These are the activations of a small network on made-up records, seen along a few directions, one row for each record.
After each row come some of the record's fields: Z, G, V, T.
Not every record has every field; a missing one is left out.
Other fields move the rows too, some of them a lot.
In the rows, 500 means zero.
Strong random noise was added to every row along 21 fixed directions; ignore it. To show where, here is one row again and again, with new noise each time:
[464 599 487 491 593 575 599 593 556 460 330 478 698 426 357 474 383 789
 579 602 614 535 513 383 462 212 469 474 639 746 672 486 543 544 460 452
 545]
[578 509 409 537 627 739 723 378 523 154 537 353 714 568 519 316 442 308
 445 575 455 481 673 499 467 645 314 523 501 283 559 435 572 426 512 584
 384]
[654 341 404 530 684 472 650 476 642 387 476 594 533 742 216 630 488 290
 411 494 478 336 724 521 592 607 863 587 611 296 458 491 499 500 552 497
 595]
[367 598 568 518 333 482 454 597 632 472 587 606 522 320 658 559 452 499
 596 632 488 523 515 500 528 326 355 687 650 515 679 284 370 571 542 347
 342]
[384 616 453 445 327 594 422 500 502 397 613 643 614 439 752 516 536 528
 392 348 405 513 546 545 622 492 285 670 539 393 438 429 642 410 312 406
 446]
[409 478 347 485 611 478 268 390 450 714 355 208 419 641 586 455 588 514
 636 356 725 693 413 418 328 611 385 238 544 775 592 727 407 519 651 602
 581]
[624 382 621 448 267 447 460 499 405 433 497 651 360 444 148 498 491 472
 251 343 567 368 462 596 296 472 726 712 401 498 345 451 475 456 672 399
 668]
[491 545 718 479 582 596 494 411 507 328 443 547 465 574 464 685 472 608
 524 562 350 387 576 336 536 331 682 609 354 444 446 421 645 483 515 360
 625]
[493 489 403 525 491 706 611 443 353 507 520 271 547 481 726 568 309 281
 394 461 386 333 510 462 645 569 685 576 627 381 542 674 634 587 417 267
 412]
[406 594 749 754 312 615 328 513 447 581 504 476 480 348 622 650 344 555
 540 498 564 576 686 411 623 459 557 555 336 561 591 370 324 490 442 353
 474]
[601 361 385 512 675 278 543 425 727 498 458 758 387 741 295 591 594 354
 496 426 420 555 684 560 764 629 348 492 351 254 360 487 561 458 299 663
 551]
[499 450 541 432 487 759 557 537 321 412 483 393 492 520 648 387 518 616
 489 502 468 457 148 660 404 198 225 385 316 601 442 433 707 562 606 518
 399]
[363 669 250 214 652 326 591 396 488 478 583 517 566 454 474 514 503 640
 628 509 382 402 612 575 618 458 421 522 651 262 330 439 572 351 631 396
 498]
[600 616 452 442 627 786 536 520 459 407 469 425 726 261 575 462 497 567
 575 511 388 643 536 354 466 432 613 662 165 710 415 523 571 497 394 481
 758]
[455 495 667 536 348 379 588 379 314 482 476 474 426 481 318 557 517 510
 363 525 583 148 428 463 444 327 400 379 535 358 303 529 483 401 509 449
 593]
[699 434 461 489 598 606 523 460 413 542 528 470 533 316 439 399 448 667
 496 346 586 683 364 329 533 574 366 495 508 727 425 491 864 303 221 412
 435]
[555 507 400 538 575 514 705 420 489 430 411 472 707 280 388 510 552 529
 582 616 709 433 545 521 495 298 476 413 621 479 326 451 460 319 612 461
 760]
[477 422 452 508 433 429 554 430 526 217 603 690 727 377 484 224 687 492
 504 316 547 656 432 669 474 468 106 445 661 391 530 311 481 271 611 570
 366]
[377 612 191 456 601 524 369 564 528 688 491 492 632 756 462 587 596 594
 533 431 548 558 656 676 606 564 466 408 279 549 383 512 423 514 448 730
 631]
[680 536 371 417 424 548 574 493 362 338 543 467 626 204 229 307 560 520
 449 528 602 577 530 529 272 531 326 642 395 699 254 462 573 383 561 504
 623]
[550 498 558 557 432 517 528 607 601 408 468 553 629 398 394 453 610 410
 491 650 459 612 473 488 227 421 692 626 375 536 416 562 486 707 644 448
 736]
[541 611 384 421 688 685 720 474 599 551 423 285 608 506 384 338 336 550
 433 639 658 519 557 314 235 630 584 408 448 436 513 617 397 382 413 729
 810]
[538 451 746 597 467 569 585 725 543 503 675 597 386 263 475 379 293 602
 581 632 472 695 446 440 444 461 546 460 538 557 608 303 257 431 506 531
 379]

[604 353 518 672 641 475 615 395 393 527 301 478 580 369 214 391 385 612
 546 317 716 583 561 518 651 403 511 254 471 586 552 524 333 306 538 543
 603]  (Z z4; G g3)
[649 477 653 426 587 406 477 438 495 546 453 525 352 387 325 620 461 573
 518 400 577 366 596 258 470 507 762 596 534 582 436 492 447 386 510 400
 649]  (Z z5; V v1; T t1)
[369 697 547 548 322 388 210 551 604 592 501 528 560 838 504 521 592 518
 321 323 495 377 700 466 401 661 330 615 376 387 564 534 558 772 339 525
 308]  (Z z5; G g4; V v1; T t2)
[532 344 357 627 565 465 462 468 501 708 447 423 443 596 601 455 485 286
 517 317 610 542 473 683 674 616 441 316 470 408 579 582 326 568 525 578
 387]  (Z z2; G g3; V v2; T t1)
[279 480 504 246 540 354 585 224 360 480 483 610 294 465 504 468 319 720
 561 397 222 578 265 637 827 392 348 447 302 292 634 401 595 195 492 517
 421]  (Z z1; V v2; T t1)
[576 476 644 606 340 605 612 513 385 448 485 354 199 377 424 553 338 439
 475 877 681 467 506 527 332 441 361 444 496 569 314 468 384 429 631 543
 604]  (Z z5; G g3; V v2; T t1)
[614 527 358 684 482 664 447 423 683 564 358 327 751 567 560 352 544 463
 479 527 825 706 462 538 341 618 172 547 410 541 717 409 879 656 431 464
 257]  (Z z2; V v1)
[432 456 508 488 381 429 348 392 345 476 351 423 345 437 299 506 460 613
 522 502 571 791 542 487 337 561 599 471 447 786 469 669 486 420 727 473
 737]  (Z z3; V v1)
[270 590 501 503 385 440 282 356 357 718 459 378 502 414 747 812 579 440
 608 427 467 346 439 404 652 359 682 539 443 618 542 596 374 522 520 302
 658]  (Z z4; G g1; V v2)
[527 456 646 638 635 340 502 590 536 441 537 608 685 497 498 626 715 466
 630 440 465 344 663 309 611 392 717 334 736 509 420 541 289 526 503 480
 582]  (Z z3; V v1; T t1)
[507 476 666 679 284 487 524 461 528 377 669 526 523 571 441 511 570 253
 371 683 449 368 447 518 400 584 430 621 449 328 550 333 547 581 462 486
 288]  (Z z4; G g1; V v1; T t2)
[644 496 465 327 509 500 403 539 573 495 442 618 425 401 472 532 506 578
 474 259 571 475 540 453 454 438 559 768 567 632 450 445 584 506 545 319
 551]  (Z z1; G g4; V v2; T t1)
[517 561 442 314 720 548 670 574 670 341 478 634 634 365 514 387 390 590
 630 572 215 655 540 579 533 385 756 677 423 321 583 431 532 599 664 402
 548]  (Z z2; G g4; V v1; T t2)
[504 635 373 365 564 695 511 444 404 386 559 452 624 232 545 492 427 580
 661 502 523 498 676 663 589 412 623 677 361 529 484 217 230 283 816 462
 578]  (Z z2; V v2; T t1)
[499 496 580 523 313 529 519 415 423 581 326 375 335 452 494 580 267 475
 343 463 680 327 532 521 470 439 614 587 633 417 574 590 520 532 602 271
 517]  (Z z5; V v2; T t1)
[633 254 518 605 541 476 684 364 513 419 547 661 572 519 243 440 536 357
 418 429 465 533 365 707 628 549 696 502 240 266 533 288 482 312 565 618
 540]  (Z z3; V v1; T t1)
[653 490 548 642 576 660 446 694 384 440 667 405 535 592 401 502 470 591
 520 629 534 524 697 525 396 639 658 422 562 587 255 398 678 582 596 387
 289]  (Z z4; G g1; V v2; T t1)
[457 530 642 403 560 423 710 467 633 353 582 604 511 445 377 337 418 552
 506 619 383 533 520 475 359 535 554 503 436 172 558 364 368 372 628 615
 551]  (Z z1; V v2)
[443 337 326 550 614 385 600 470 592 441 468 595 669 796 363 498 574 404
 457 476 336 587 402 652 602 567 761 439 631 335 628 623 744 616 532 488
 448]  (Z z4; G g2; V v1; T t2)
[563 405 692 523 518 532 545 467 490 578 487 451 241 459 728 566 462 456
 573 597 494 382 220 427 594 304 246 422 515 478 531 445 650 565 412 416
 287]  (Z z2; V v1; T t1)
[429 510 495 551 460 587 522 402 328 496 428 310 332 382 615 515 276 525
 535 591 507 672 523 477 611 569 470 415 646 570 526 675 556 401 517 382
 487]  (Z z5)
[146 598 688 529 144 427 142 551 265 623 666 479 400 434 756 565 589 592
 488 381 463 538 338 466 383 472 530 388 647 694 565 569 213 448 601 441
 492]  (Z z4; G g1)
[618 481 509 444 485 466 492 598 424 440 519 499 459 505 333 362 498 508
 425 399 495 423 566 566 368 540 524 525 547 514 403 553 467 599 641 471
 401]  (Z z2; V v2; T t2)
[361 614 370 427 590 434 484 553 433 561 509 509 540 598 562 640 534 683
 606 548 485 336 631 539 726 351 302 335 645 528 356 475 505 458 419 519
 424]  (Z z3; V v2; T t2)
[657 357 665 734 401 492 295 716 523 487 491 647 343 589 379 518 349 529
 369 200 661 610 852 485 573 679 580 505 774 624 542 504 393 554 470 380
 264]  (Z z4; G g3)
[408 542 462 510 510 198 384 342 419 612 465 491 343 596 383 551 466 578
 543 423 443 568 613 495 702 661 400 393 551 381 447 629 637 465 442 405
 344]  (Z z2; V v1; T t1)
[465 521 503 541 464 453 447 285 363 492 453 309 451 434 463 497 574 426
 617 612 512 538 420 531 410 493 385 483 273 509 422 482 552 510 710 420
 529]  (Z z1; G g4; V v2; T t2)
[508 371 349 350 460 290 636 362 455 336 322 526 499 499 125 319 530 423
 373 423 526 567 441 581 332 547 537 487 597 550 539 744 417 412 684 643
 764]  (Z z1; V v1; T t2)

Here are new rows. What are their fields?
[571 639 326 217 785 515 603 612 593 742 663 436 533 484 411 463 442 638
 601 582 495 311 500 541 361 529 808 536 379 330 355 305 378 480 665 561
 573]  (Z z2; G g1; V v1; T t2)
[560 495 337 249 603 465 490 557 583 641 476 476 362 532 388 432 397 551
 527 445 507 438 401 507 448 494 445 630 452 628 661 430 447 604 508 551
 376]  (Z z3; V v2; T t2)
[681 614 400 415 732 387 586 407 450 597 456 245 463 315 476 465 413 371
 648 436 509 344 784 333 534 646 512 526 480 397 329 638 420 582 584 351
 476]  (Z z5; G g4; V v1; T t2)
[617 345 460 466 549 410 482 435 703 475 384 710 588 655 455 411 647 451
 410 115 640 461 509 670 538 475 383 519 470 284 567 363 532 475 576 563
 460]  (Z z1; V v1; T t2)
[477 303 458 600 289 268 545 466 582 618 495 544 180 389 439 548 512  84
 519 826 464 707 267 587 493 610 441 544 449 568 613 645 271 579 489 655
 606]  (Z z2; V v1; T t1)
[465 469 641 557 535 529 618 647 534 578 495 528 358 368 581 517 375 579
 614 699 408 645 352 451 503 339 609 392 526 533 482 565 413 562 489 480
 605]  (Z z1; G g4; V v2; T t2)
[559 461 671 704 615 698 400 622 582 397 479 466 674 589 772 686 632 527
 686 630 444 537 419 411 542 287 733 502 658 669 611 424 808 775 598 214
 297]  (Z z2; V v1; T t2)
[502 566 717 564 492 556 608 607 536 444 638 433 330 397 526 545 282 559
 601 869 471 513 663 368 436 540 463 475 582 433 487 325 457 472 508 466
 337]  (Z z1; V v1; T t2)
[405 651 670 717 381 587 422 501 575 546 393 567 743 463 681 652 547 546
 446 440 594 407 699 483 617 376 578 497 313 328 496 457 415 533 371 443
 677]  (Z z5)
[540 598 536 554 708 430 471 511 762 424 157 531 715 549 509 422 501 697
 644 405 550 653 765 390 502 336 383 469 496 438 607 603 682 810 539 327
 483]  (Z z3; V v2; T t2)
[509 410 581 546 435 407 556 474 591 250 599 583 434 570 393 499 586 254
 485 685 386 508 514 449 377 600 518 622 650 441 562 465 453 534 595 517
 447]  (Z z1; G g4; V v2; T t1)
[422 476 376 385 341 257 433 456 636 542 630 673 411 574 517 421 618 300
 366 428 386 531 362 560 496 712 308 647 595 333 600 550 510 518 324 581
 370]  (Z z2; V v2; T t1)
[493 581 409 429 377 565 534 404 485 472 392 582 727 304 546 366 488 579
 326 218 631 392 459 550 568 389 304 618 513 424 575 484 538 362 341 439
 554]  (Z z2)
[621 514 462 514 485 453 632 522 575 214 655 641 612 401 265 449 620 354
 467 695 450 516 699 496 391 626 454 670 539 432 310 380 434 377 521 596
 606]  (Z z5; G g3)
